Each row has a name. Each question is about the rows just above it.

kabof: [137  85 153 119 100 154 212]
gudav: [112 119 137  98 162 111 120]
Raro: [156 101 139 132 162 116 140]
Shuffled Raro with one entry gone: [116 156 140 162 132 101], missing
[139]
Shuffled Raro with one entry gone: [139 101 140 162 156 116], missing
[132]
Shuffled kabof with one entry gone: [100 119 212  85 137 154], missing
[153]

lepiv: [136  94 135 196 195]
fogu: [ 89 203  88  39 185]
muvov: [ 90  94 135  29 195]
Which entry of lepiv is missing from [196 136  94 135]?
[195]
Which entry of muvov is missing from [135  29 195  90]?
[94]
Which entry of lepiv is missing from [195  94 196 136]?
[135]
Shuffled lepiv with one entry gone: [195 135  94 196], missing
[136]
Which entry of lepiv is missing from [196  94 136 195]?
[135]
fogu without one entry, shuffled: [185  39  89 203]. Gone:
[88]

vod: [ 29 118 144  45 129 120  49  82 122 134 194  30 162 202 166 128 160  25
 121 122 191  30 185  27  26 174 182 122 123  56 109 122 165 116 195  34
  57  46  54  30 172 196 194 154]
pibak: [134 111 136 141 111 112 145 162 111 150  94 135 109  98 125 148 165 125
 113 112 102 134 125 134 132 173 114 111 112 122 139 113 124 112  95 121
 123 131 152 115 127  96  93 124]
buris: [149 125  56 153 131 125 156 143 124 117 225 148  84 213  64  85  97 146
 122 123 219 150  93 149 147  87 213 124 122 100 116  84  66 125 231 103
 100 115 150 109  81 230 221  88]
Lubi: [ 83 192 115  90 193 192  94 102 196 178 128  82 118 123 122 100 169  79
 194 196 133  82  89  83  84 163 117 195 194 116 184 195 121 193 120 103
 115  96  92  98 124 120 133 172]
buris without one entry, shuffled: [125 100 117  88 125 150 146  66  84 103  93 156 153 124  84 219 122 100
 131 149 148 230 149 213 109 221  85 122 115 147 150 143 231 125  56  81
  97 225 124 116 213  87  64]. Gone:
[123]
Shuffled Lubi with one entry gone: [103 124  82 102 178 116  82 169  96 118 117  98 196  79 123  89  90 192
 194  94 163 120 184 133 100  83 192 194 195 196 172  84 115 128 193 195
 193 133  92 120 121  83 115], missing
[122]
Lubi without one entry, shuffled: [ 79 121 122 172  89  96 163 196 194 195 115 133 120 103 128  82  98  82
 115 195 124 116  83 184 192 102  94 193 133 193 178 194 192  83 196  90
 169 123  84 118 100 117 120]. Gone:
[92]
Which entry of buris is missing from [125 115  93 225  64 231 125 230 125 122  84 109 146 221 153  81  66 150
  97 143 150 147 122 149  87 100  88 124 156 219 103 117 213 213 131 124
  84 116  56 149 123 148 100]?
[85]
Shuffled Lubi with one entry gone: [ 83 193 100 123  82 103  98 192 118 195 184 193 178  83 172 133  94 196
 194 102  79 121  82  84  96 115 117  92  89 124 128 163 195 115 194 169
 192 116 133 120 196 122 120], missing
[90]

Sil: [126 192 182  35 114 191  38  37 196 215  34 151  36 179 145  39  84  93
 174 223  40  33  54 189  33 188 195 209]
Basit: [101 136  97  32 222 149  41  32 141 147  30  45 225 165 219 226 226 209
  90  44  30  31 213 157 220 122  98 138]
digar: [ 32  29  30  29  50  35  55  32  38  76  35 121 208  31 207 201 127  34
 193  54  38  34 218  36  63  29  33 220]
kadi: [187 227 226  41  46 216  48  39 204 144 203  45 226 224  49 192  32  66
  37 227  41  37 201 225  30 227 226  40]
sokat: [ 38  29  29 216 208  30 219 220  29  29 224 152  37  30 222  42 222  84
 141  29 223 224  39  30 202  28  31  96]
Shuffled kadi with one entry gone: [187 201  48  46 216  40 227 144  41 227  41 226 226 204 227 192  37 225
 224  37  45 203  39  49  30 226  66], missing
[32]
Which entry of kadi is missing from [144 216 192  46 224 226  30 201  37 226  49 227  40  37  39  41 203 227
  45  41  48  32 227 225 187 226  66]?
[204]
digar without one entry, shuffled: [ 35  36 121  76  50 127 218  32 193  38  55 208  38  34  29  63 220  31
  32  34 207  35  29  54 201  33  29]. Gone:
[30]
Shuffled Sil with one entry gone: [223 196 182 188 191 151  35 145 126  33  54 114  33  84 209 174  36  34
  40 189 192  93  38  37 179 215 195], missing
[39]
Basit without one entry, shuffled: [101  30  32 226 209  41 147  30  31 138 222  45  90 141 219  32 226 136
 165 220 149 213 122 157  97  44 225]. Gone:
[98]
Which entry of Sil is missing from [ 36  40 174  34 223  54 215 182 126  33  38 192 188  84  33 196 179 191
 151 145  93  37 114  35 195 189 209]?
[39]

dat: [131 106 149 120 135 157 108 117  70 172 173 115 156 117  68 145  99 155
 128 166 152 110  92 135 155 147  63 127 111  83  83 158 148 123 114 114
 122  86 127 111 151 125 170  68 165 113 122 127 127 166 135  90 122 118
 128 129 151]
godol: [131 106 149 120 135 157 108 117  70 172 173 115 156 117  68 145  99 155
 128 166 152 110  92 135 155 147  63 127 111  83  83 158 148 123 114 114
 122  86 127 111 151 125 164  68 165 113 122 127 127 166 135  90 122 118
 128 129 151]
nog: [136 106 153 125 132 150  99 124  68 181 164 121 156 120  73 146  98 147
 137 174 156 106  95 135 152 147  64 127 119  78  86 165 146 118 108 107
 137  86 123 100 146 124 168  71 167 113 128 131 139 164 135  78 127 122
 123 125 154]
nepin: [131 106 149 120 135 157 108 117  70 172 173 115 156 117  68 145  99 155
 128 166 152 110  92 135 155 147  63 127 111  76  72 165 141 128 125 119
  86 105 134 114 156 111 158  46 140 143 110 131  98 164 112  97 120 102
 169 164 140]
buke: [130 112 154 125 130 150 103 134  75 177 162 123 152 116  68 149 106 148
 128 177 150 106  92 133 152 149  64 128 116  82  84 165 148 123 107 107
 142  84 124 108 147 127 163  71 162 113 136 129 143 172 140  78 124 122
 123 125 158]
muv: [135  98 158 116 138 164  97 101  65 163 177 103 176 119  87 139  91 151
 127 155 165 119 114 149 181 150  75 131 109  74  72 160 142 126 117 116
  96 101 125 102 156 116 158  48 143 132 112 126 110 173 117  88 120 110
 148 153 140]
Shuffled godol with one entry gone: [ 63 158 106 113 127 172 117 129 166 122 114 127 111 123 151 131 148  92
 156  68  68 149 125  83 114 155 111 117 152 128  99 115 108 135 151 128
 164 122  70 120  86 166 135 135 118 110 127 145 127 155  90 147 173 157
 122  83], missing
[165]
nepin without one entry, shuffled: [111 155 140 141  98 135 117  97  68 115 106 169 145 157 105 128 166 114
 110 111 131 165 110 149  92 164  76 147 127 134  70 173 135 164 102 125
 172 117 108  72  86 120 143 140 112 128 131 152 156 156 158 119  63  99
 155 120]. Gone:
[46]

tilil: [ 57 191 191  62 192 195 157 191  49  56  62  50 144]
sor: [ 56 105 108 167  68 107 206 106  81 188 164 159  99]
vasa: [128 155 157 154  82 153 127 148 203 147  50  51  58]
Nev: [105  58  59 202  95  59 108  56  50 195 204 201 139]
Shuffled sor with one entry gone: [ 81 108 105 159 206 164  99  56 107  68 188 106], missing
[167]
Which entry of vasa is missing from [153 203  51 147 128  50 155  58 154 127  82 157]?
[148]
Which entry of vasa is missing from [ 51 154 155 153 127  82 148  50  58 157 147 203]?
[128]
Which entry of vasa is missing from [ 58 147 128 154 153  82 127  51 148  50 157 203]?
[155]
tilil without one entry, shuffled: [191 192  56  62 195 157  50  57 191 191 144  62]. Gone:
[49]
Shuffled sor with one entry gone: [167  99 105 188  68  81 108 159  56 206 164 106], missing
[107]
Shuffled Nev with one entry gone: [108  59  95  56 139  59 202  58 201 204  50 105], missing
[195]

fot: [147 156 171  55 168  53 124 183]
tum: [ 54  64 108  73  96  53  90 143]
Dolud: [ 77 195  86 168 149 190  51 182]
guna: [162 108 176  55  97 152 151  72]
Bagim: [110 205 176 125  58 197 115 195]
zul: [194 196 128 129 128 197 185  63]
zezo: [ 95  53 102 202  96 152 182  97]
Naba: [ 77 195  86 168 149 190  53  68]
sopun: [195 111 129 148 181  69 110 119]
Shuffled guna with one entry gone: [ 97 162 152  72  55 151 108], missing
[176]
Which entry of Bagim is missing from [110 195 197 115 205  58 176]?
[125]
zul without one entry, shuffled: [ 63 128 194 196 128 129 197]. Gone:
[185]
guna without one entry, shuffled: [176 162 151  97  55  72 108]. Gone:
[152]
Which entry of sopun is missing from [181 111 119 195 129  69 148]?
[110]
Which entry of zezo is missing from [ 96 152  53 102 202  95 182]?
[97]
tum without one entry, shuffled: [143  64  90  73  96 108  53]. Gone:
[54]

fud: [127 108 137 111 104 122 109]
melun: [113  99 142 132 137 107 121]
Libo: [130 179  64  63 108 217 180]
zifa: [129 142 121 136 139 134 139]
daki: [130 179  64  63 125  65 180]
tegig: [149 173 124 164 149 129  95]
Zapos: [131 131 126 124 132 133 152]
vobem: [130 136  64  63 108 217 180]
nabob: [138 153 114 128 129 146  87]
Which entry of Zapos is missing from [131 152 126 132 131 124]?
[133]
Shuffled Libo with one entry gone: [217 180 108 179  64 130], missing
[63]
Shuffled vobem with one entry gone: [136 217 180 130 108  63], missing
[64]
Which entry of daki is missing from [125 179  63 130  65 180]?
[64]
Which entry of daki is missing from [130  65  64 125 180  63]?
[179]
Shuffled fud with one entry gone: [122 109 104 111 127 137], missing
[108]
Which entry of nabob is missing from [114 128 153 129 138 146]?
[87]

Zoto: [ 95 122 135 182 174 140]
Mut: [165 180 144 145  84 121]
Biz: [103  42 162  68 142 147]
rul: [ 66 153 108 134 118  84]
gim: [ 63 154 108 135 120  64]
kise: [144 180 166 128 156 177]
Tuv: [ 83  46 173  71 140 145]
toze: [109 168  98 204 168 122]
tudo: [ 82  70 173  69 139 144]
gifog: [139  44 169  68 138 142]
fer: [190 188 145 156  83 131]
Which entry of gim is missing from [108 154 135  64 120]?
[63]
Shuffled tudo with one entry gone: [139 173  82 144  70], missing
[69]
gifog without one entry, shuffled: [169 139 142  68  44]. Gone:
[138]

kilaf: [ 53 192  75 196  52]
kunu: [201  54 190  55  53]
rami: [142  55  55 199 202]
mog: [202  60 181 200  90]
kurup: [ 74  56 194 194  55]
lekob: [ 84  58 202  59 201]
Which entry of kilaf is missing from [ 75 192  53 196]?
[52]
Shuffled lekob with one entry gone: [ 58 201 202  84], missing
[59]
Which entry of kilaf is missing from [ 52 196  75 192]?
[53]
Which entry of kunu is missing from [ 55 201 190  53]?
[54]

